These are the activations of a small neural network, seen along a few directions. Each row is one input.
Each table varies a few parts of the input and shows all the possible inputs, shuffled.
A made-up example of a description, with smaller parts first: one of 3 separate values, together with either a single point or one of 9 places around a ring or (one of 4 places along a line, together with one of 5 places around a ring).
Shared parts are said once, and a part with two or three values counts as separate values.
In the rows, 128 means zero.

Other details of the inputs shift rows strongly along two fixed directions, in all tables alike. That doesn't count.

A family of inputs:
row 1: [138 156 154  63 160 169 136  78 155 139 110]
row 2: [116 127 136  56 126 147  65 132 146 145  68]
row 3: [128 100 129 123 137 114 126 134 143 116 182]
row 4: [144 147 135 122 130 168 122 122 118 147  55]
row 5: [115 102 117  74 118 132  76 110 177  97  70]
row 6: [ 97 106 134 128 104 177  90 122 144 139 138]
row 7: [108  97 133 219  93 149 156 134  96 118 182]
row 8: [145 195 116 126 154  92 187 159  79 152 136]
row 9: [135 205  96 113 156  61 183 153 116 127 134]
row 10: [ 71 119 137 135 103 196 120  78 170 109 109]
row 11: [ 96  73 113 202  93 109 118 152 140  97 190]
row 12: [ 68  40 133 185  67 178  75 113 167  94 141]
row 13: [164 118 149 102 169 143  92 128 160 171 126]
row 14: [131 129 124 132 138 126 114 159 114 165 170]
row 15: [107  82 116  96 104 139  86  97 174  78  73]
row 16: [150 139 108  98 144  68 138 163 109 119 133]
row 17: [106  33 163 189  77 191 129  73 143  59 148]
row 18: [131 161 113  79 140 102 139 127 152 102  92]
row 19: [ 88  68 157 191  77 210 137  82 135  85 134]
row 20: [145 118 116 210 107 107 146 171  77 137 132]
row 21: [127 124 141  62 133 154  69 128 139 151  60]
row 22: [130  87 127 172 118 103 129 157 108 125 189]
row 23: [109 123 146  62 137 168  59 118 169 167 114]
row 24: [113 159 121 132 135 139 143 143 119 155 168]
row 25: [128 127 147 115 121 178 138  85 134 111  50]
row 26: [133 192 123  51 178 115 131 119 180 141 129]
row 27: [184 159 112 123 178  59 140 184  94 168 117]
row 28: [184 110 127 134 153  88 136 141 110 106 107]
row 29: [140 171 124  75 148 130 107 151 106 167  97]
row 30: [142 126 140 141 135 177 104 123 136 177 122]
row 31: [145 167 122 139  80  23 160  23  92 133 114]
row 32: [135 115 144 209 123 144 185 113 109 121 170]
row 33: [157  71 124 201 112  85 137 151  96  90 144]
row 34: [140 158 101 118 166  65 129 159 145 148 186]
row 35: [122 182 111 126 154 102 176 130 142 128 169]
row 36: [112 162 116  63 129 153  81 127 153 144  73]
row 37: [104 106 137 140  93 178 121 111 117 107  80]
row 38: [ 91  71 137 147  86 174  78 120 147 121 139]
row 39: [182 142 138  97 163 113 145 120 122 116  85]
row 40: [ 96 124 130 196 103 140 171 132 109 111 183]
row 41: [159 133 159 113 154 172 151  85 153 128 111]
row 42: [171 172 116 109 166  65 176 153  84 127 139]
row 43: [157 198 116 134 109   6 174  24  96 183 174]
row 44: [109 186 107 126 145 131 141 143 139 160 165]
row 45: [101  51 135 166  70 162  89 126 115  90 101]
row 46: [160  90 156  92 163 164  91  81 176 135 114]
row 47: [125 170  93 129 145  86 123 178 124 165 179]
row 48: [134 151 160  95 152 206 121  80 160 167  90]
row 49: [165 141 123 157 166  94 132 181 110 198 158]
row 50: [101 125 103 189 106 118 131 160 120 133 190]
row 51: [ 98 132 136 156 113 150 169 113 125 110 159]
row 52: [115 115 123 181  95 108 177 131  95  74 146]
row 53: [113  93 138 122 100 141 134 108 131  69 102]
row 54: [141 105 147  81 153 141  94 116 158 135 144]
row 55: [130 148 110 105 130  96 111 174 100 148 129]
row 56: [173 166 113 119 166  89 124 181  95 182 108]
row 57: [133  73 119 186  96  92 135 149  92  78 154]
row 58: [139 156 136  71 170 133  89 150 141 192 141]
row 59: [ 76  77 140 173  58 177 135 101 123  65  90]
row 60: [133  87 154  76 140 169  87  81 171 120 120]
row 61: [ 78  52 119 181  49 157  85 122 139  70  97]
row 62: [ 94 155 108 176 101 109 167 145 107  99 128]
row 63: [103 119 115 189  88 120 151 152  88 102 142]
row 64: [164 139 120 142 152  90 121 183 100 170 105]
row 65: [153 116 136 174 118 124 177 120 101  85 111]
row 66: [125 180 115 130 135  90 191 151  91 128 143]
row 67: [106  77 111 198 105  99 136 138 147  86 201]
row 68: [136 140 117 122 156  80 127 171 120 156 193]
row 69: [125  24 167 208  86 191 129  68 148  64 141]
row 70: [130 190 145  23 171 159 126  89 169 150 102]
row 71: [ 98 155 115 179 121 118 182 131 130 116 183]
row 72: [141 124 130 213 124 139 164 141 100 155 174]
row 73: [123 125 147  64 142 165 113  85 167 121 116]
row 74: [161 129 119 103 151  84 139 147 103 117 134]
row 75: [103 168 117  95 121 148 119 129 141 127  81]
row 76: [115 124 141  91 132 195  82 103 152 165 115]
row 77: [109 125 123  76 117 138  67 135 156 131  67]
row 78: [161 179 121 120 157  76 196 148  84 131 145]
row 79: [ 95 150 109 172 102 107 175 136 113  91 128]
row 80: [132 116 132  44 133 132  78 116 157 117  74]
row 81: [152 162 122 178 134 110 183 150  80 139 115]
row 82: [138 165  93 115 152  51 129 181 117 142 147]
row 83: [106 121 126 105 102 157  95 135 126 123  89]
row 84: [157 152 128  57 163  98 102 159 120 153 101]
row 85: [126 165 144  62 144 168 139  94 133 126  63]
row 86: [127 101 127 117 135 115 110 138 146 125 174]
row 87: [152 122 128 158 147 129 119 158 121 180 155]
row 88: [124 165 152  70 157 179 136  81 150 148 107]
row 89: [124 111 132  59 123 135  75 129 147 124  72]
row 90: [170 103 131 168 160  91 142 148 121 139 187]
Description of these inputs: one of 2 separate values, together with either a single point or (one of 4 places along a line, together with one of 11 places around a ring).
Changing only the choice among 2 separate values turns row 49 into row 64. The same change can be made to row 19. Which row results?
> row 8
Changing only the choice among 2 separate values turns row 24 into row 63. The same change can be made to row 48. Which row results?
> row 81
Which other rows does row 82 become when the place on the line of 4 takes its other values? List them by row number.
> row 27, row 84, row 89
Which other rows does row 13 become when the choice among 2 separate values takes its other values? List them by row number.
> row 27
Which other rows does row 38 become when the place on the line of 4 takes its other values? List them by row number.
> row 14, row 47, row 87
Which other rows does row 44 become when the place on the ring of 11 takes its other values? List them by row number.
> row 10, row 11, row 12, row 26, row 34, row 35, row 47, row 50, row 67, row 71

A family of inputs:
row 91: [129 108 136 152 105 117 142  77 131 109 139]
row 92: [134 167 125 131 142 111 157 146 107 147 141]
row 93: [145 167 120  69 162 104 118 141 135 156 121]
row 94: [139 146 113 123 138  93 141 152 111 131 139]
row 95: [118 110 126 152 105 137 131 126 118 105 119]
row 96: [152 153 128 123 158  98 176 120 122 120 155]
row 97: [144 151 123 133 151 115 142 153 113 160 156]
row 98: [123  93 128 146 107 127 117 131 128 110 131]
row 99: [126 105 137 163 113 146 132 128 117 120 116]
row 100: [108 105 128 152 112 136 121 118 139 112 151]
row 101: [123  98 126 148 106 127 123 131 122 105 122]
row 102: [144 173 123  68 173 113 113 139 138 167 132]
row 103: [115 112 134 159 108 147 138 124 117 114 123]
row 104: [111 116 125 154 104 136 139 119 125 103 122]
row 105: [157 164 127  73 179 111 109 143 137 172 124]
row 106: [110 106 123 147 105 125 132 122 131 101 127]
row 107: [121  93 131 150 116 136 113 128 130 119 143]
row 108: [110 122 133 157 108 147 143 116 125 113 125]
row 109: [144 191 127  72 171 128 127 136 139 178 132]
row 110: [114 108 149 106 115 188 102  95 148 124  74]
row 111: [132 152 120 128 147  98 135 149 120 146 167]
row 112: [113 113 128 153 102 137 135 123 119 105 121]
row 113: [133 148 116 125 138  88 140 152 118 135 154]
row 114: [134 165 120 129 146 116 148 141 125 153 161]
row 115: [151 136 119 130 145  88 132 158 114 141 144]
row 116: [110 104 124 146 106 124 126 122 137 105 138]
row 117: [149 173 121  80 159 115 129 141 119 157 104]
row 118: [119 108 170  11 142 250  36  51 213 150  15]
row 119: [116 105 132 160 112 152 127 125 129 122 144]
row 120: [113 103 126 146 102 126 129 126 126 102 126]
row 121: [129  95 129 153 108 125 120 133 123 105 118]
row 122: [129 103 130 157 109 136 126 131 117 109 112]
What is each input in this table made of?
> either one of 2 separate values or (one of 5 places along a line, together with one of 6 places around a ring)
Which other rows does row 122 become when the place on the ring of 6 takes its other values? List them by row number.
> row 99, row 105, row 115, row 118, row 121
